Here are a small network's activations along a few directions, averaged over the inputs that share one value of a field.
Values that are neighbours, or in one group, have similar rows; names and order tell nothing.
In the rows, 500 means zero.
Random noise pushes rows far along 5 fixed directions. That doesn't count. These rows show it; they differ only by the noise:
[496 522 456 555 497 578 552 497 599 633 497 323 451 474 505 415]
[311 464 746 417 538 377 320 555 303 313 538 635 684 484 738 545]
[408 453 607 507 478 484 481 385 482 669 646 407 461 410 642 376]
[378 493 619 511 535 464 459 495 476 512 520 479 538 467 594 463]
[271 575 692 623 647 547 626 583 665 412 475 609 471 372 696 396]
[439 661 570 481 707 428 294 567 430 517 330 387 537 512 440 540]
[513 383 512 428 319 575 477 503 424 504 690 421 583 461 786 421]


Field DOKU:
vez: [491 586 573 511 607 442 389 422 369 585 414 517 513 421 578 493]
zis: [537 459 534 398 552 442 493 411 413 567 663 626 425 364 614 442]
rom: [617 556 420 445 321 675 453 567 476 421 581 469 481 499 783 423]
sapit: [601 416 372 513 500 377 417 427 497 688 445 361 462 497 375 501]
dovo: [500 540 568 486 630 533 635 453 513 589 573 565 408 384 536 440]
bilo: [715 528 400 424 433 616 470 426 371 709 575 408 445 417 551 452]
ronol: [521 400 433 457 461 356 429 464 497 461 548 486 535 601 314 591]
vaf: [659 545 454 322 489 556 327 425 381 777 723 210 396 407 614 432]
vize: [494 522 627 309 554 439 329 468 246 473 592 524 567 517 498 558]
tisis: [626 632 476 515 564 538 435 441 520 590 537 503 332 423 483 377]
kose: [525 381 400 484 309 486 650 382 550 571 574 464 489 717 164 560]
gade: [746 539 324 462 456 550 450 612 420 394 356 549 613 556 391 616]
bav: [491 471 472 575 397 578 592 413 519 613 438 420 445 523 410 491]
gur: [622 304 320 455 371 444 595 432 526 490 606 445 549 564 435 555]
til: [563 474 457 446 441 490 490 511 458 415 652 624 493 507 517 526]
pom: [529 638 459 492 596 639 423 750 544 333 360 433 591 500 646 515]
dogo: [477 638 613 467 657 470 380 477 346 516 342 540 490 567 289 590]
dezo: [810 700 322 440 612 524 202 514 369 682 359 288 408 403 533 457]
bikit: [326 653 784 343 722 428 213 543 367 391 718 652 459 318 898 429]
sigi: [497 414 480 466 535 498 628 484 559 517 518 476 512 480 487 548]
moga: [609 360 207 566 283 444 514 419 597 600 441 314 513 663 185 593]
pap: [501 638 511 589 564 487 419 594 526 369 380 607 450 472 591 458]
duz: [532 549 439 540 605 538 539 521 586 593 434 397 466 413 598 454]
gugo: [524 634 344 612 510 682 626 607 817 489 393 358 382 517 495 439]
ninaf: [566 567 534 422 425 526 397 399 393 591 607 504 433 532 491 438]
The values of DOKU form a network in which each value has 4 neighbours.
List every value one step from sapit, in the order listed.
> gur, dezo, moga, duz
List every value one step from vaf, in the order listed.
> vize, pom, bikit, sigi
List every value one step from rom, in the order listed.
> bav, pap, gugo, ninaf
List every value one step from til, in the order listed.
> zis, ronol, tisis, kose
Each value of DOKU is a pair of two hidden parts, and every pair occurs once (5 first parts, 5 second parts).
sigi and vaf share the first part; sigi and bilo share the second. Which value has the first part of bilo and the second part of vaf?
> dogo
kose and dovo share the first part; kose and gugo share the second. Which value has the first part of gugo and the second part of dovo?
> duz
ninaf and tisis share the first part; ninaf and bikit share the second. Which value has the first part of bikit and the second part of tisis?
> ronol
pom and sapit share the first part; pom and vize share the second. Which value has the first part of vize and the second part of sapit?
> zis

Field FOPE:
mez: [210 473 806 594 509 453 703 621 489 237 401 899 573 618 359 633]
bogu: [430 451 495 600 391 469 489 476 541 607 370 372 576 574 335 511]
mide: [687 320 380 285 246 261 242 455 140 421 664 456 682 555 611 659]
lobu: [656  88 398 276 167 355 331 367 216 496 770 350 725 529 751 527]
vati: [527 638 461 415 578 654 527 593 624 512 637 440 475 499 584 443]
tifa: [553 461 362 412 524 501 511 752 543 156 428 621 717 628 455 609]
dule: [420 521 673 519 694 260 429 375 430 454 448 763 431 429 450 506]
sidok: [444 333 431 540 141 647 708 454 693 487 606 382 519 592 544 444]
mazep: [565 250 378 651 229 646 908 442 574 493 567 668 449 484 576 429]
faton: [448 333 520 406 376 556 505 622 478 294 637 464 680 592 563 591]
bet: [547 657 556 401 540 611 323 657 256 241 311 667 602 467 662 640]
zol: [361 617 726 479 684 507 590 437 546 484 661 717 383 395 623 423]
kop: [407 383 536 456 569 320 401 462 485 599 607 464 532 492 451 530]
likiz: [522 504 546 439 345 591 478 296 449 887 737 283 378 509 496 369]
nis: [650 655 458 391 616 517 331 579 437 317 556 609 515 457 586 601]
navop: [644 457 283 677 381 507 557 392 616 685 352 331 472 556 196 436]
bem: [521 508 494 498 563 410 322 437 415 649 442 340 463 433 681 450]
gezav: [425 503 582 542 516 495 464 502 343 462 348 514 542 550 464 521]
Each value of FOPE is a pair of two hidden parts, and every pair occurs once (3 first parts, 6 second parts).
bet and nis share the first part; bet and bogu share the second. Which value has the first part of bogu and the second part of nis?
> kop
vati and likiz share the first part; vati and zol share the second. Which value has the first part of zol and the second part of likiz?
> mez
mide and navop share the first part; mide and dule share the second. Which value has the first part of dule and the second part of navop?
> mazep

Field FEVI:
dodin: [488 607 476 572 466 516 389 576 435 485 296 455 556 665 294 571]
sinad: [541 602 493 430 720 438 512 557 572 532 507 373 467 499 372 559]
mereg: [497 569 622 520 668 278 352 260 449 781 589 531 236 283 606 391]
pafe: [557 412 430 545 396 460 443 422 391 496 463 643 582 551 402 553]
sikup: [480 645 660 407 640 637 566 649 494 325 648 760 492 276 802 503]
nida: [695 660 304 502 457 779 639 702 573 300 338 506 485 639 376 515]
sivap: [484 594 499 470 589 617 550 822 531 272 369 486 696 560 549 605]
kuz: [346 596 577 646 623 644 843 591 771 526 274 533 435 507 282 554]
kir: [681 838 351 435 651 535  79 553 448 747 390 122 439 522 504 435]
roro: [423 537 569 567 471 474 479 599 395 204 251 621 710 557 646 588]
metu: [578 432 321 681 375 612 698 496 632 524 309 485 415 671 118 440]
laduv: [586 382 389 415 253 529 307 539 427 355 684 450 554 527 756 458]
rutug: [475 515 556 356 526 297 356 414 376 410 524 590 546 616 199 646]
fufog: [370 512 497 757 617 395 549 369 683 716 290 268 366 492 243 464]
vomog: [624 478 378 414 558 528 538 556 493 435 543 507 486 553 429 593]
gom: [754 446 440 381 433 507 386 373 210 697 573 400 546 444 501 492]
mobuv: [420 492 545 426 453 525 397 462 437 652 592 349 485 551 498 470]
raro: [770 574 265 269 552 582 305 613 410 517 562 256 524 386 809 448]
paven: [406 382 535 559 574 403 578 373 603 736 390 330 481 500 286 492]
lorag: [661 616 377 472 582 471 236 483 532 679 552 283 404 278 754 366]
kovo: [449 505 644 469 409 543 426 236 403 746 676 377 417 488 480 394]
vavek: [502 534 520 587 758 425 567 497 614 591 466 571 344 348 431 496]
buz: [342 680 618 599 734 293 428 530 547 334 372 778 437 540 344 530]
furud: [387 619 588 540 729 516 553 525 528 547 265 531 479 433 498 518]
gupas: [501 521 524 260 470 413 205 604 313 330 615 488 606 597 655 592]
The values of FEVI form a network in which each value has 4 neighbours.
Fewest steps between sikup and buz?
> 3
Each value of FEVI is a pair of two hidden parts, and every pair occurs once (5 first parts, 5 second parts).
nida and gom share the first part; nida and kovo share the second. Which value has the first part of kovo and the second part of gom?
> furud
rutug and mereg share the first part; rutug and mobuv share the second. Which value has the first part of mobuv and the second part of mereg?
> fufog
buz and vavek share the first part; buz and kir share the second. Which value has the first part of kir and the second part of vavek?
> paven
laduv and sinad share the first part; laduv and metu share the second. Which value has the first part of metu and the second part of sinad?
> sikup

Field NATEK:
goze: [592 532 428 348 587 328 219 506 363 526 448 230 566 563 394 646]
mil: [429 343 533 439 500 425 569 570 524 292 533 587 634 650 378 608]
zav: [419 479 447 535 509 631 831 707 767 325 364 508 489 609 289 583]
gub: [291 527 659 507 534 499 502 565 489 445 443 548 609 546 381 599]
fodi: [183 447 730 669 459 403 577 427 558 394 400 682 545 541 498 533]
supod: [367 570 483 620 679 427 688 413 759 542 455 602 303 475 256 459]
taz: [275 291 640 651 493 312 658 467 443 316 343 861 661 505 460 573]
gavuz: [845 589 273 411 337 693 409 527 356 625 538 296 403 528 473 444]
posiz: [519 489 540 548 666 322 459 368 457 622 393 537 461 423 412 500]
basa: [606 492 544 384 507 430 408 513 397 419 581 660 499 465 622 522]
sibom: [317 532 529 641 698 371 467 463 612 619 356 376 511 569 241 551]
rofon: [232 351 803 417 403 416 597 547 338  94 744 978 705 546 665 559]
semet: [638 238 323 507 242 433 503 343 574 610 655 410 499 515 481 517]
betu: [390 638 657 558 566 536 507 468 533 537 460 532 470 538 419 474]
naguf: [469 384 623 470 331 494 624 396 402 449 751 748 466 449 640 443]
regit: [437 455 557 472 411 559 427 369 415 740 706 349 492 435 692 388]
kar: [436 536 631 577 572 422 456 323 375 689 393 515 413 414 496 439]
kurep: [478 673 515 578 709 480 360 722 582 351 258 522 547 439 642 486]
Each value of NATEK is a pair of two hidden parts, and every pair occurs once (3 first parts, 6 second parts).
gub and goze share the first part; gub and betu share the second. Which value has the first part of betu and the second part of goze?
> semet
kurep and rofon share the first part; kurep and sibom share the second. Which value has the first part of sibom and the second part of rofon?
> zav
basa and kar share the first part; basa and supod share the second. Which value has the first part of supod and the second part of kar?
> fodi

Field NEM:
bizub: [663 445 358 377 429 458 396 477 344 530 504 475 537 614 370 583]
ziko: [529 355 493 446 315 562 621 607 464 268 627 634 609 570 551 548]
rovu: [518 554 529 537 587 459 398 376 468 709 507 416 437 388 556 409]
nivur: [585 569 461 441 538 465 363 612 382 306 369 622 596 553 442 625]
gurak: [400 506 539 469 475 496 525 461 566 545 502 425 478 520 472 468]
mok: [424 363 541 567 370 505 552 425 526 536 621 506 500 447 675 420]
tov: [493 504 474 573 526 469 587 602 528 322 327 640 556 541 422 596]
guzar: [413 311 597 395 373 357 430 406 351 523 602 475 636 640 392 601]
somo: [368 347 621 526 399 434 519 514 440 403 570 574 641 533 591 564]
nema: [701 453 326 413 318 588 550 537 460 433 528 468 544 613 454 559]
rez: [411 498 600 611 600 394 527 465 483 510 367 630 524 471 370 515]
bok: [507 509 411 621 500 524 593 508 650 549 377 416 465 522 438 478]
gelir: [484 576 553 456 583 565 523 592 510 414 541 568 491 494 570 495]
baf: [681 443 348 488 368 613 601 472 517 556 596 466 435 428 609 428]
faku: [571 603 504 406 610 433 326 450 363 578 523 451 462 502 397 536]
bedap: [465 546 569 509 542 477 411 293 474 857 629 275 346 332 597 326]
siga: [524 645 414 561 549 665 535 555 676 587 481 327 410 438 567 424]
zipib: [387 570 601 446 657 418 416 576 455 327 425 582 542 572 411 621]
tob: [541 569 462 402 533 542 396 593 507 462 513 431 532 556 523 524]
buvav: [580 693 417 527 716 453 295 532 482 587 221 383 439 487 347 512]
The values of NEM form a ring.
A walk along NEM starts at bizub and steps to its neighbour nivur. Put tov, guzar, gelir, siga, zipib, buvav in the order it reaches them.
> tov, buvav, siga, guzar, zipib, gelir
List every value one step from bok, in the order listed.
> rovu, mok
List every value one step from faku, in the order listed.
> ziko, nema
Fewest steps between gurak and baf?
> 10

Field KEKI:
gatuk: [309 252 738 288 479 100 212 312 202 559 637 384 675 526 480 585]
marig: [888 817 221 399 768 698 347 630 606 631 401 369 301 209 797 330]
dasa: [385 389 683 422 356 362 325 236 268 648 680 514 528 668 275 550]
rer: [544 676 560 589 735 436 500 300 481 708 450 618 272 266 541 336]
tuf: [506 708 668 463 598 672 387 723 408 346 398 481 546 405 954 428]
vama: [600 558 363 335 438 538 421 678 527 297 445 398 625 722 314 593]
guv: [553 720 316 549 922 373 560 778 695 247  41 598 600 713  27 763]
veve: [450 419 345 681 467 529 615 380 708 787 489 266 482 389 484 404]
dufa: [506 576 737 378 619 251 270 355 153 591 534 590 521 575 171 646]
kam: [422 570 528 459 416 774 675 622 649 417 566 425 615 549 757 443]
gan: [492 376 426 634 480 474 498 571 683 445 561 520 471 509 369 535]
zaz: [620 595 581 367 644 429 213 364 152 574 433 568 503 473 351 558]
tadu: [489 308 424 382 309 660 622 503 596 579 720 255 463 557 624 445]
kaz: [728 388 405 376 188 418 198 326 151 616 617 339 545 533 653 531]
bufot: [401 611 550 663 624 566 474 554 560 610 359 451 462 308 668 414]
ruz: [249 421 661 618 293 585 691 492 544 405 616 853 477 479 745 387]
bunir: [468 495 413 561 541 532 869 681 733 229 410 691 469 602 163 684]
sope: [271 407 661 757 510 489 809 454 743 389 659 752 327 281 878 270]
Each value of KEKI is a pair of two hidden parts, and every pair occurs once (6 first parts, 3 second parts).
sope and marig share the first part; sope and kaz share the second. Which value has the first part of kaz and the second part of marig?
> rer
dasa and kam share the first part; dasa and ruz share the second. Which value has the first part of ruz and the second part of kam?
> tuf
gan and gatuk share the first part; gan and vama share the second. Which value has the first part of vama and the second part of gatuk?
> tadu
